Each row below holds a small network's activations on one input, seen along a few directions.
In each table, some parts of the input vary, and every possible input appears once, in random order.
A made-up example of a description, with smaller parts first: one of 8 places around a ring, together with either a single point or (one of 2 separate values, together with one of 4 places along a line) or one of 9 places around a ring.
Shared parts are said once, and a part with two or three values counts as separate values.
(in the rows, 128 means zero)

Other details of the inputs shift rows strongly along two fixed directions, in all tables alike. That doesn't count.
To show where, the next rows are all for the same input, with only those details redrawn:
[ 98 110 147 203 134  69 124 162 128 112 132 115]
[ 99 151 144 125 113 172  92 124 129  82 132 113]
[170 110  91 165 150 105  97 124 108 163 112  90]
[170 117  91 151 145 123  91 117 108 157 112  90]
[ 94 121 149 184 128  96 117 154 129 101 132 116]

A family of inputs:
R1: [113 149 169 115 130 183 154 107 132  85 161 130]
R2: [103 168 162 113 111 187 137 119 141 118 148 145]
R3: [115 126 146  76 120 167 137 118 133  81 154 166]
R4: [ 95 140 158 102 110 166  98 136 122  89 134 145]
R5: [116 111 162 174 128  89 143 131 121  95 137 150]
R6: [109 104 127 146 114  72 146 149 144  82 121 144]
R7: [165  66  15 114 149  82 125  72  86 226  85 108]
R8: [115 110 160 180 131  93 142 126 120  92 151 142]
R9: [102 114 153 182 110  66 134 154 133 132 134 162]
R10: [194 135  74 144 140 129 109  96 122 192 111  91]
R11: [180 156  94  89 113 199  75  74 109 157 117 130]
R12: [ 99 183 159 113 109 170 141 123 153 111 137 127]
R13: [111 156 158 111 114 166 135 110 141  70 123 125]
R14: [ 93 123 154 155 130  90 138 170 140 114 118 120]
R15: [ 96 111 155 138 141  99 159 181 133 132 141 139]
R16: [181 112  93 176 138  97 107 106 106 187 130 123]
R17: [166 101  73 127 151  85 123 151 122 171 104 103]
R18: [188 110 112 120 157 125 155 112 115 171 121 117]
R19: [191 145  92  86 123 190  91  69 113 122  98 104]
R20: [ 92 141 137  93 101 155  99 145 138  81 116 132]
R21: [ 99 160 133  90  91 156 122 131 157 103 118 139]
R22: [177 140  96  91 137 203  67  86  94 145 129 105]
R23: [100 108 141 168 107  60 136 161 137 130 133 167]
R24: [ 94 169 133  84 102 156 146 139 161 106 139 139]
R25: [111 117 151 183 123  89 141 129 134  83 133 124]
R26: [100 171 141  82 102 160 143 135 159 115 130 135]
R27: [188 125 103  46 136 196 111  83 112 140 127 138]
R28: [108 154 160 125 115 183 115 106 131 114 169 154]
R29: [100 128 147 197 108  70 131 149 144 120 121 140]
R30: [197 131  81 134 149  99 140 120 128 219 104  98]
R31: [112 156 150  70 116 163 158 125 151  84 128 128]
R32: [ 99 168 146 101  92 167 118 123 154 102 120 135]
R33: [ 98 111 151 196 132  67 126 167 129 113 119 124]
R34: [ 99 124 149 145 120  95 165 163 147 143 142 156]
R35: [207 101  85 101 159 121 152 112 113 186 113 115]
R36: [112 127 164 184 149  76 186 144 142 109 148 113]
R37: [113 152 136  73 119 156 160 128 151  81 135 130]
R38: [ 99  90 145 168 131  56 132 181 123 124 131 150]
R39: [110 106 139 148 113  73 145 148 143  88 114 141]
R40: [181  98  75 127 147  78 146 127 128 152 103 112]
R41: [ 92 152 150 126 111 171  94 127 131  76 134 116]
R42: [113  94 144 156 144  64 192 166 140 118 146 150]
R43: [178 100 114 151 171 115 115 130  97 189 133 123]
R44: [100 123 162 173 127  83 169 162 144 150 143 151]
R45: [103 153 165 107 134 188 130 137 126 110 145 128]
R46: [102  91  94 153 135  94 136  80  97 173 102 119]
R47: [ 92 152 121  98  80 149 107 131 154  84 125 152]
R48: [167 114  81 115 162  94 142 154 124 181 115  98]
R49: [116 112 172 179 149  86 185 147 131 119 146 139]
R50: [115 100 149 181 123  52 151 150 138 101 114 136]
R51: [176 125  84 136 118 111 100 112 126 175  96 117]
R52: [115 134 172  94 121 172 136 111 130  85 150 160]
R53: [119 166 161 102 127 170 155 111 142  87 133 118]
R54: [ 98 154 136  83 104 173 142 136 149 113 149 157]
R55: [169 123  92 103 157 114 135 146 123 182 108  95]
R56: [119  99 175 184 149  79 165 140 124 116 154 157]
R57: [208 114  91 127 166  95 157 112 119 189 103  92]
R58: [119 135 155 100 107 160 119 109 125  77 132 151]
R59: [181 104 106 149 147  97 125 121 114 205 129 143]
R60: [100  88  78 113 122  99 134  87 105 170  97 128]
R61: [ 94 138 162 169 150 102 156 163 137 121 147 104]
R62: [111 102 143 160 129  51 171 161 148 105 116 134]
R63: [171 118  98 152 157 105 116 133 114 174 102  91]
R64: [116 130 144  86 104 154 121 116 129  75 130 156]
R65: [120 139 169 113 131 184 131  96 123  83 168 146]
R66: [102 146 151  86 102 172 119 125 141 114 150 173]
R67: [ 98  91 158 157 145  73 145 181 126 134 148 158]
R68: [101  86  91 140 129  87 138  87 101 176  98 123]
R69: [169 155  94  89 140 201  85  94 115 142 115  81]
R70: [142  86  60 150 149 103 123  58  85 204 104  96]
R71: [ 96 148 166  95 127 180 133 146 131 109 142 133]
R72: [115 149 151  96 111 160 135 115 144  78 117 126]
R73: [187 153  96  84 134 200 106  67 118 124 115  89]
R74: [ 97 146 161 116 115 173  96 130 118  86 138 141]
R75: [106 117 167 190 132  85 147 147 132 143 155 166]
R76: [112  97 135 144 121  76 148 147 130  91 138 161]
R77: [102 124 141 209 113  67 131 145 142 122 134 131]
R78: [ 91 138 125  91 102 153 100 147 139  76 123 134]
R79: [173 143  87  72 123 190  69 100 112 142  94  99]
R80: [170  84  77 135 149  81 108 147 102 173 118 127]
R81: [168 113  83 110 146 111 114 141 121 170  96  99]
R82: [ 99 154 164 112 135 194 128 131 126 105 160 120]
R83: [101 142 155 194 134  76 169 152 150 141 149 119]
R84: [ 95 170 164 105 131 175 134 140 139 100 135 111]
R85: [177 107  82 114 139 116 119 120 119 190 135 150]
R86: [169 138  85  44 142 205 109 117 114 157 127 115]
R87: [173  93  88 107 160 120 113 139 105 179 135 134]
R88: [102 167 159 121 114 190 136 114 140 116 162 136]
R89: [ 99 164 157  88 127 170 133 144 141 107 129 113]
R90: [174 110  70 120 122 105 105 119 117 176 119 143]
R91: [ 96 115 132 171 100  55 135 164 152 122 116 149]
R92: [103 172 146 119  99 168 118 117 149 103 123 130]
R93: [176 102 111 122 161 128 110 129 101 185 129 126]
R94: [177 139 110  83 153 217  82  87  96 156 147 112]
R95: [166 155  68  59 108 180  99  99 138 148 106 118]
Changing only one part turns R29 into R77. The same change can be made to R11. Which row results? -> R16
Changing only one part turns R92 into R32. The same change can be made to R2. Which row results? -> R44
Changing only one part turns R39 into R6. The same change can be made to R26. Which row results? -> R24
What do these inputs look like to the network? -> one of 5 places along a line, together with either a single point or (one of 3 separate values, together with one of 6 places around a ring)
Which other rows does R43 become when the choice among 3 separate values takes its other values? List them by row number. -> R56, R75
A walk changes only the place on the ring of 6. It starts at R73 and steps to R25. List the rest of the walk in order. -> R8, R65, R1, R36

A family of inputs:
R96: [ 99  94 166 171 149  64 191 161 127 115 146 145]
R97: [103 176 149  76 107 232  77 110 130  82 145 116]
R98: [ 95 119 142 198 136  61 202 137 152 125 166 134]
R99: [127  95 104 159 136  49 146 138 118 169 103 121]
R100: [139 122 106 122 123  96 134 138 139 157 105 133]
R101: [134 124 111 101 109 142 110  90 120 106 123 141]
R102: [136 131 135 107 144 172 116 104 114 131 147 131]
R103: [ 50 129 164 136  97 117 130 127 139  81 124 143]
R104: [111 183 173  62  93 241 112  79 134  58 127 137]
R105: [196 127  88  96 159 158 124 104 106 161 104  82]
R106: [ 52 115 161 142 110 115 135 139 136  77 147 161]
R107: [143 126 119 116 113 164 108 109 121 119 136 151]
R108: [ 72 112 141 176 128  58 147 178 138 105 127 131]
R109: [204 104  76 147 161 112  99 106  96 230 112  98]
R110: [114 165 157  63 110 236 113  79 125  89 121 120]
R111: [ 82 155 175 129 112 129 134 178 159  82 153 139]
R112: [151 112 127 151 153 119 134 122 116 133 116  95]
R113: [127 109 102 143 131 100 110 120 120 130 108 102]
R114: [132 129 129 108 132 169 104 110 114 137 152 135]
R115: [145 107 100 117 132  94 141 137 133 149 123 144]
R116: [ 90 129 180 169 134  70 171 179 154 123 140 148]
R117: [120 108 105 120 133 107 135 132 119 140 129 141]
R118: [ 69 110 147 173 121  57 155 167 136 126 123 147]
R119: [ 95 114 151 179 122  66 156 197 156 109 134 140]
R120: [132 171 151  65 114 232  98  84 124  84 152 146]
R121: [ 48 138 159 128 103 111 137 156 145  60 130 132]
R122: [110 171 144  81  83 225  89  97 134  86 126 147]
R123: [ 43 146 179 131  95 145 142 163 146  80 141 160]
R124: [221 103  58 161 148 105  95 116 104 194 100  96]
R125: [ 67 163 194 127 116 138 147 175 165  59 152 140]
R126: [144 124  99 125 130  98 125 149 140 137 110 117]
R127: [163 121 129 124 142 109 162 131 133 156 108 121]
R128: [110 113 173 201 136  64 161 157 135  88 132 125]
R129: [146 103 102 146 129  95 120 114 117 140 124 144]
R130: [122 151 146 107 131 183 108 103 122 130 130 121]
R131: [193 135  64 104 128 157  75  88 110 152  97  98]
R132: [ 80 135 178 128 116 117 153 171 153  93 169 168]
R133: [132  81  98 152 145  48 153 138 114 160 122 131]
R134: [107 183 149  60 121 230 101 117 132  82 139 114]
R135: [236  91  73 113 173 102 155 110 110 207 109 109]
R136: [136 170 107 122 124 169 144  94 147 116 139  91]
R137: [108 172 129  33  85 205 108  98 148  89 110 137]
R138: [186  96  58  98 144 133 100  76  97 179 106 109]
R139: [159 128 129 122 144 119 152 141 137 126 116 107]
R140: [132 168 113 120 119 167 153  83 145 138 135 107]
R141: [107 176 129  60  82 216  78  85 136  51 118 121]
R142: [ 75 114 159 183 102  53 144 142 141  96 120 150]
R143: [110 141 113 104 115 170  90 112 126 102 116 112]
R144: [ 82 109 148 187 128  71 149 189 138 113 135 133]
R145: [ 87 120 171 180 145  69 164 170 133 137 139 139]
R146: [211  97  66 125 171 107 118 119  93 225 130 112]
R147: [133 127 108  74 114 138 131 114 137 116 123 141]
R148: [180 142  90  88 140 171  99 106 106 192 119 109]
R149: [182  77 121 191 164  49 164 126 108 164 126 129]
R150: [ 68 142 174 134  95 123 151 173 162  91 136 164]
R151: [218 117  79 117 149 144  93  91  97 192 132 122]
R152: [152  97  94 159 141  38 144 157 137 156 103 109]
R153: [ 93 156 142  58  95 247  93  95 128  76 147 151]
R154: [153 131 124 130 134 108 132 148 135 172 128 130]
R155: [218 121  81  87 165 146 125 108 114 197 125 116]
R156: [ 94 162 142  76  92 231  90 100 130  96 127 138]
R157: [195 133  76 105 154 152  93 120 105 188 119  89]
R158: [ 92 110 171 175 140  69 183 160 132 123 127 134]
R159: [ 63 121 163 137 112 124 151 164 138  89 156 167]
R160: [ 98  87 171 187 149  67 178 148 124 111 146 142]
R161: [ 59 107 157 184 116  68 141 153 136 113 125 147]
R162: [159 130 122 163 135 110 102 136 121 142 134 113]
R163: [156 128 128 159 130 109 111 124 118 163 129 130]
R164: [137 137 130  91 146 168 129 118 116 136 147 133]
R165: [131 148 136 116 140 175 101 117 123 117 133 104]
R166: [165  80 100 168 148  52 159 166 130 182 128 144]
R167: [196 122  65 116 129 133  89  82 106 185  91 113]
R168: [ 69 162 199 154 111 141 127 151 149  48 155 140]
R169: [137 110 108 159 134 121 108 139 120 143 120 110]
R170: [214 134  91 123 152 148  98  85 103 194 109 106]
What do these inputs look like to the network? -> one of 3 separate values, together with either a single point or (one of 4 places along a line, together with one of 6 places along a line)
Changing only the choice among 3 separate values turns R134 into R164. The same change can be made to R152. Which row results? -> R147
Changing only the choice among 3 separate values turns R116 into R125. The same change can be made to R148. Which row results? -> R157
Which other rows does R115 become when the choice among 3 separate values takes its other values? List them by row number. -> R100, R126
Which other rows does R128 become when the place on the line of 6 takes its other values? List them by row number. -> R124, R131, R141, R162, R168

A family of inputs:
R171: [123 110 156 182 152  93 142 152 119 148 151 140]
R172: [105 136 140 135 120  97 154 172 153 123 128 136]
R173: [ 69 138 175  95  96 163 132 125 142  57 144 172]
R174: [ 68 131 175 127 114 112 165 165 145  97 165 168]
R175: [179 126  72 111 133 162  69  93  95 171 108 109]
R176: [131 111 119 141 131 111 137 102 120 144 126 141]
R177: [164 131  67  93 128 130 105 123 127 166 102 112]
R178: [135 175 144  68 121 240 111  96 132  89 142 115]
R179: [ 71 143 187 102 111 150 154 141 141  63 160 162]
R180: [171 107 123 181 171  83 137 152 113 186 129 108]
R181: [ 98 125 156 163 124 118 115 136 122 115 148 158]
R182: [154 106 109 155 138 118 121 107 111 147 129 136]
R183: [150 102  88 142 130  98 123 105 109 165 103 111]
R184: [203 140  60  81 133 187  70  71 108 163  96  78]
R185: [ 87  80 148 187 128  27 168 175 138 142 142 170]
R186: [115 152 147 101 114 149 137 141 148  88 125 127]
R187: [174 106  62  92 128 131 101 110 112 184  98 119]
R188: [159 119 115 126 149 128 144 100 113 164 131 122]
R189: [125 179 144  79 106 218 103 104 139  81 130 109]
R190: [152 147 129  91 133 196 112  90 115 122 146 124]
R191: [150 110  97 144 129 120 103 106 109 142 113 115]
R192: [152  79  93 161 140  51 134 139 114 162 104 125]
R193: [120 118 115 160 129  78 136 130 133 138 109 110]
R194: [142 116 102 136 132  88 127 138 132 132 104 119]
R195: [138 119 136 155 152  98 163 133 132 151 130 113]
R196: [138 121 126 121 142 113 155 154 139 154 134 128]
R197: [ 63 146 197 121 118 137 168 165 157  55 151 152]
R198: [ 94 145 159 155 117 107 159 147 150  99 129 125]
R199: [124 190 147  69 105 237  84 110 136  89 132 113]
R200: [ 85 133 154 166 118 102 111 157 136 103 131 124]
What do these inputs look like to the network? -> one of 5 places along a line, together with one of 6 places around a ring
Changing only the place on the line of 5 turns R185 into R181. The same change can be made to R177. Which row results? -> R200
A walk changes only the place on the ring of 6. It starts at R186 and steps to R194. List the rest of the walk in order. -> R192, R173, R179, R197
A walk changes only the place on the line of 5. It starts at R171 and steps to R190. List the rest of the walk in order. -> R188, R179, R174
A walk changes only the place on the line of 5. It starts at R175 and steps to R191. List the rest of the walk in order. -> R183, R192, R187
